These are the activations of a small neural network, seen along a few directions. Each row is one input.
In each table, some parts of the input vary, and every possible input appears once, in random order.
Descriptions start from the smaller parts, as in this example, which fits no table here: ring(8) and (point or line(9) or (values(3) and line(4))).
Shared parts are said once, and a part with two or three values counts as separate values.

Other details of the inputs vary at random and push rows far along two fixed directions, the same in every table; ignore that.
These rows show it; all are for the same input, with only those details redrawn:
[  7  12  19  16  11  10  15  19 -30   2 -18   3]
[ 13 -15   1  -6  -4  10   6  -2  -4   0  -8   1]
[  3 -34 -48 -19 -39 -10  10 -37  -6 -16  11  -6]
[  6 -10 -10   0  -9   2  11  -4 -17  -5  -6  -2]
[  9   1  16   7  10  14   9  13 -19   4 -16   3]
[ 16 -38 -11 -28 -15  15  -6 -22  17   0   2   1]
[ 36 -68   1 -59 -12  34 -29 -28  56  15   2   6]

Rows:
R1: [ 15 -33 -11 -33  -4   5 -31  -8  35  12  30  13]
R2: [ -1  29  52  -8  35  15 -17  26   5  19 -20  10]
R3: [ 13   8  30   9  24  19   5  23 -15  10 -23   5]
R4: [ -2   3   4  24  -1   0 -54  41  37  -5 -31   1]
R5: [ 19 -36  17 -33   9  13 -18 -25  55  13  13   1]
R6: [-10  11  -9 -14 -13 -13   8 -16   1   4   9  -9]
R7: [  2  -6  15   0   8  -1   0 -10   8  -3   8  -3]
R8: [-2 17  1 14 14  3 11 20 -7 14 27  8]
R9: [  4   1   1   5   6   5   6   6 -17  -6 -17   9]
R10: [-16 -16 -31  -3 -24 -26   4 -39  -5 -25  21  -5]
R11: [ -2 -33 -78 -16 -58 -24  25 -52  -8 -28  22 -14]
R12: [ -9  34  34  33  30  -7  14  19 -30  -3  -7   0]
R13: [-6  8 23 10 21 -4 -3  1 -3 -5 -2  7]
R14: [  6  20  28  11  35   5 -13  38  -4  18   6  19]
R15: [-26  -4 -14  26 -19 -18 -37  -1  26 -32 -39 -13]
R16: [-14  37  14  10   7   1  19   9 -12   7   2  -5]
R17: [-15   9 -46  20 -25 -16  41 -16 -41 -22   7  -8]
R18: [ 21 -22  10 -26  15  16 -29   8  34  24  24   9]
R19: [-34  61   3  34   3 -26  22  17 -60 -16  -8  -4]
R20: [-2 18 39 18 32 12 13 11  2  9  2  2]
R21: [-37  62 -27  35 -14 -43  43   0 -57 -19   2 -14]
R22: [-10   3 -17 -20 -16 -15  -1 -19   2  -4   9  -9]
R23: [ -6  29  -1  24  19  -3  15  26 -18  11  23   6]
R24: [ 13  -1  14  -5  16   7 -10  18  13  25  23   9]
R25: [ -5   7 -39   7 -15 -26  11  -5 -13  -2  35  -2]
R26: [  0  21  29 -10  22  14   2   9  14  21  -1  -3]
R27: [ 10   4   9   8   6   8  17   8 -13   5 -12   2]
R28: [-11 -13 -31   0 -25 -25  17 -39  -1 -17  27 -14]
R29: [ -2 -22 -32 -44 -25 -14 -13 -40  30  -3  16  -9]
R30: [  5 -46  -5 -12 -23  17 -59   3  56  -5 -49   0]
R31: [ 26 -23  18 -30  25  18 -33  12  42  28  18  12]
R32: [-35   1 -30   4 -39 -29 -37  -1  30 -29 -40 -16]
R33: [  4  14  26  17  17  13   8  23 -29   2 -24  11]
R34: [-3 16 40 19 27 14 15 11  0  9  5  1]
R35: [-13  -4 -59  12 -40 -27  31 -27 -42 -32   7 -12]
R36: [ 25 -17  37 -16  19  44   0  11  20  25  -9   8]
Question: Changing only one part turns R5 into R25. The same change can be made to R13. Which row results?
Answer: R14
Question: Describe the family of inputs behind these rows.
Answer: values(4) and (point or (values(2) and line(4)))
Question: Change only the line(4) part in R6. List by row number the other rows that result.
Answer: R16, R19, R22
Question: Change only the values(4) part in R26. List by row number the other rows that result.
Answer: R17, R20, R23
Question: Change only the values(4) part in R30. List by row number the other rows that result.
Answer: R4, R15, R32

Rows:
R37: [-11   9 -29  16 -20 -19  24  -9 -36 -15   8  -6]
R38: [ 17 -22  16 -25   5  17 -11  -7  21  13   1   4]
R39: [ 12 -15   6 -15   6   8  -6  -7  21   9   9   0]
R40: [-36   3 -98  12 -64 -59  45 -57 -49 -49  32 -20]
R41: [ -5  70  61  59  50   8  30  65 -66  12 -31   4]
R42: [  7 -20   9 -11  -2  12 -35   6  37   2 -23   4]
R43: [ 10 -16   9 -16   6   7  -7 -10  18   6  10   3]
R44: [ 13 -30  -5 -30  -4  13  -9 -19  30   8   9   5]
R45: [  1 -14   9  -6   0  11 -30   8  32  -1 -23  -1]
R46: [ 20 -23  11 -22   7  20 -11  -1  19  14   0   8]
R47: [-21  91  60  87  53  -2  42  73 -87   4 -26   4]
R48: [  5 -17  11 -13  -2  10 -35   4  39   3 -23  -2]
R49: [ 15   3  42  -9  28  26  -5  17  16  22 -10   6]
R50: [ 10  -8  13 -16   8  11 -13   4  18  15  10   6]
R51: [ 13 -17  13 -29   8  12 -18  -6  29  15  12   7]
R52: [13 -6 23 -4 20 17 -7 10 13 14  2  8]
R53: [ 12 -23   0 -22  -7  13  -2 -15  23   7   8   2]
R54: [-13   8 -36   2 -20 -24  15 -16 -14 -12  20  -9]
R55: [-35  -2 -75  14 -54 -48   5 -34 -20 -46  -1 -17]
R56: [-26  29 -41  28 -18 -34  29  -5 -46 -21  16  -6]
Question: Changing only one part turns R43 into R47. The same change can be made to R51. Which row results?
Answer: R50
Question: Describe the family of inputs behind these rows.
Answer: values(4) and (point or line(4))
Question: Start at R46 and move only the line(4) part, one step at a time. The first step leads to R44. Which rows follow, in order?
Answer: R52, R56
Question: Change only the values(4) part in R37. List by row number the other rows that result.
Answer: R38, R41, R46

Rows:
R57: [ 14 -17  14 -16   8  15  19 -21  -3   6  10   1]
R58: [  5 -26  -7 -14 -10   3 -23  -9  25  -5  -7   0]
R59: [-7 -1  0 -5 -3 -5 -9 -9 21 -2  2 -5]
R60: [ -3  -2  -4 -18  -8  -3  -8 -11  16   2  -1  -4]
R61: [  3 -12  -6 -18  -2  -2 -14 -10  23   5  20   2]
R62: [  4 -19   3 -22   0   3 -26 -11  38   4   4   1]
R63: [ -1 -14  -4 -15  -4  -5 -22 -13  31  -1   8   0]
R64: [ -4  -1  -4 -17  -7  -4  -8 -11  16   2   0  -4]
R65: [  9 -16  -5  -2  -4   6  -4  -2   9   0  -2   1]
R66: [ 12 -11  -6 -15  -2   9   3  -1   1  10   9   6]
R67: [  3 -21  -3 -10 -10   5 -16 -10  25  -3  -9  -3]
R68: [  7 -10  -4  -3   2   5   2   0   6   6  12   3]
R69: [  4 -14  -5 -17 -12   6 -11  -7  11  -1 -15  -2]
R70: [  3 -14  -5 -16 -12   5 -11  -7  13  -1 -15  -2]
R71: [ 10 -13  24 -24  11  13  12 -25  13   8  11  -2]
R72: [ 24  -3  54  -4  40  35 -15  32  23  32  -5  13]
R73: [-6 -2 -1 -6 -4 -4 -9 -9 21 -1  1 -5]
R74: [-33  65   6  75  11 -28  27  40 -75 -25 -26  -5]
R75: [ -6  -6 -35 -21 -24 -15   7 -26   3  -6  22  -5]
R76: [ 33 -10  82 -12  48  52  -1  18  13  30 -26  12]
R77: [  8 -10  -4  -3   1   7   3   0   4   6  11   4]
R78: [-17  11 -11  18 -17 -17  38 -24 -44 -27 -12 -13]
R79: [-3  1 -1 -6  0 -3 -2 -7 14  4 15 -2]
R80: [ 11 -10  -6 -15  -2   6   2  -2   3  10  10   5]
R81: [ -2 -11 -20 -14 -11 -12  -9 -17  18  -2  25  -1]
R82: [-15 -12 -52 -22 -40 -26   3 -40   5 -19  13 -13]
R83: [  8 -11  -5  -3   3   4  -3   3   3   5  14   8]
R84: [-1  1  0 -4  3 -6 -9 -2 12  4 17  2]
R85: [  9 -16  -5  -1   0   4 -11   2   6   0   0   5]
R86: [  9  25  36  20  26  20   9  39 -29  13 -27   9]
R87: [  2 -29 -44  -9 -31  -9   4 -27   6 -15   9  -5]
R88: [  3 -13  -5 -14 -12   4 -11  -7  11  -2 -14  -3]
R89: [  7 -11  -5  -4   2   6   2  -1   5   6  12   2]
R90: [-26  21 -32  35 -23 -27  21  -3 -38 -29 -11 -12]
R91: [-15  21 -36  26 -20 -23  30   2 -53 -21  -5  -6]
R92: [ 14 -23  -3  -8  -1  10 -13   0  14   2  -1   6]
R93: [  1   1  -5 -19  -4  -2  -1  -8  10   7  13  -1]
R94: [-11 -15 -24 -18 -26 -17  24 -53  -1 -21  11 -14]
R95: [ 5 13 37  0 27 16 -7 20 13 19  1  4]
R96: [  8 -11  -5  -4   4   2  -4   2   3   5  15   6]
R97: [ -7  55  44  27  36   6  16  43 -36  15 -12   4]
R98: [  1 -14  -1  -4  -9   6 -10  -5  16  -4 -13  -2]
R99: [ -2  -3  -3 -18  -8   0  -7 -11  14   2  -3  -2]
R100: [ 21  -5  28 -14  21  24  -8  18  11  25   1  11]
R101: [  4 -14  -4 -16 -12   8 -10  -7  10  -1 -17  -1]
R102: [ -4 -12 -12   1 -12  -6 -13  -6   8 -11  -7  -2]
R103: [-12 -24 -47 -22 -37 -21  -5 -42  25 -18  18 -12]
R104: [-14  41   5  54  14 -13  22  36 -59 -13 -15   1]
R105: [  1 -14  -2  -4  -9   3 -12  -6  18  -5 -12  -3]
R106: [ 12 -15   0  -7   6   5 -10   2  12   9  16   8]
R107: [-20  47  -6  62   9 -23  28  32 -68 -19 -11  -1]
R108: [-1 -1 -2 -6  1 -4 -6 -3 10  3 16  3]
R109: [  4  -8 -11   1   0  -4  -1   0  -1   2  16   5]
R110: [-26  40 -17  35  -5 -29  27   4 -39 -15  13  -9]
R111: [ 22  13  74 -17  49  38 -22  37  29  42 -11  13]
R112: [17  6 34 -5 28 25 -2 28 -2 25 -5 11]
R113: [  0  43  36  38  30  10  17  48 -47   9 -28   6]
R114: [-32  31 -33  33 -17 -37  19  -5 -38 -28   4  -9]
R115: [-10  51  42  38  35   4  16  40 -30  10  -9   3]
R116: [ 15 -20   7  -8   4  16 -10   3  17   7  -6   3]
R117: [ 31  -3  65 -12  42  46 -21  40  20  35 -29  16]
R118: [  5 -12  -9   3  -5   2  -1  -2   2  -3   0  -1]
R119: [-22  23 -17  37 -11 -21  12   9 -38 -24 -15  -5]
R120: [-22 -11 -61  -6 -41 -39   0 -40   4 -29  22 -12]
R121: [-28  35 -15  33  -8 -25  21   2 -32 -19  -4 -10]
Question: Describe the family of inputs behind these rows.
Answer: ring(5) and (point or (values(3) and line(4)))
Question: Changing only the ring(5) part turns R67 into R59. The same change can be made to R119. Which row results?
Answer: R114
Question: Changing only the ring(5) part turns R73 into R68. The same change can be made to R103. Which row results?
Answer: R89
Question: Which other rows agree with R75 in the ring(5) part? List them by row number.
Answer: R61, R71, R79, R81, R84, R93, R95, R97, R108, R110, R111, R115
Question: Change only the values(3) part in R89. List by row number the other rows that result.
Answer: R96, R112
Question: Which other rows agree with R92 in the ring(5) part? List them by row number.
Answer: R65, R76, R85, R86, R87, R91, R104, R107, R113, R116, R117, R118
Question: Change only the values(3) part in R74. List by row number the other rows that result.
Answer: R67, R88
Question: Change only the line(4) part in R105. List by row number the other rows that result.
Answer: R67, R90, R98

Rows:
R122: [-15  -3 -33 -10 -22 -22   5 -29   8 -12  23  -9]
R123: [  7  -5  -3   1   3   6   9   3 -10   4   7   4]
R124: [ 17  31  69  26  54  33   5  57 -23  28 -21  15]
R125: [-13  17   1  27   0  -8 -15  24  -7 -10 -24   0]
R126: [ 24 -41   6 -33  -4  23 -12 -17  31  10  -6   3]
R127: [  9 -21 -17 -25  -7  -1  -8 -16  23   8  28   2]
R128: [ 16 -31  -4 -21  -9  13  -3 -17  13   1  -5   0]
R129: [-11  26  18  13  15  -6   5  11  -8   3   4   0]
R130: [  3  -6  -7   4  -7   1  14  -6 -18  -8  -8  -1]
R131: [-35  28 -48  30 -33 -42  38 -22 -54 -37   2 -16]
R132: [ 26 -41   1 -35  -1  23 -15 -12  35  17  13   8]
R133: [-26  23 -60  24 -28 -44  34 -17 -47 -25  33  -8]
R134: [-10  14   5  22   3  -4 -17  24  -1  -7 -25   0]
R135: [ 22 -31   6 -39   6  17 -22 -10  46  23  24   8]
R136: [ 13 -22  21 -37   9  16 -26 -12  53  20  12   3]
R137: [  8 -20 -17 -24  -6  -1  -7 -17  23   8  28   3]
R138: [-25  20 -51  35 -32 -35  46 -17 -65 -36  -1 -13]
R139: [  1   0  17   7   8   8 -31  24  19   3 -25   3]
R140: [ 14 -47 -41 -34 -28   0  -5 -36  22  -3  26   1]
R141: [-21  67  44  55  31  -4  31  42 -62  -4 -32  -3]
R142: [  5  44  89  25  58  33   1  53 -14  25 -41   9]
R143: [-8 12  5  0  5 -7  1 -2  4  1 10 -3]
R144: [  9 -11  26  -6  11  18 -40  21  38  10 -25   6]
R145: [-13  -4 -29  -6 -27 -17  12 -29  -6 -18   3 -11]
Question: Changing only one part turns R131 into R141. The same change can be made to R140. Which row results?
Answer: R124
Question: Describe the family of inputs behind these rows.
Answer: values(4) and (point or ring(5))
Question: Change only the values(4) part in R136. List by row number the other rows that result.
Answer: R122, R129, R143
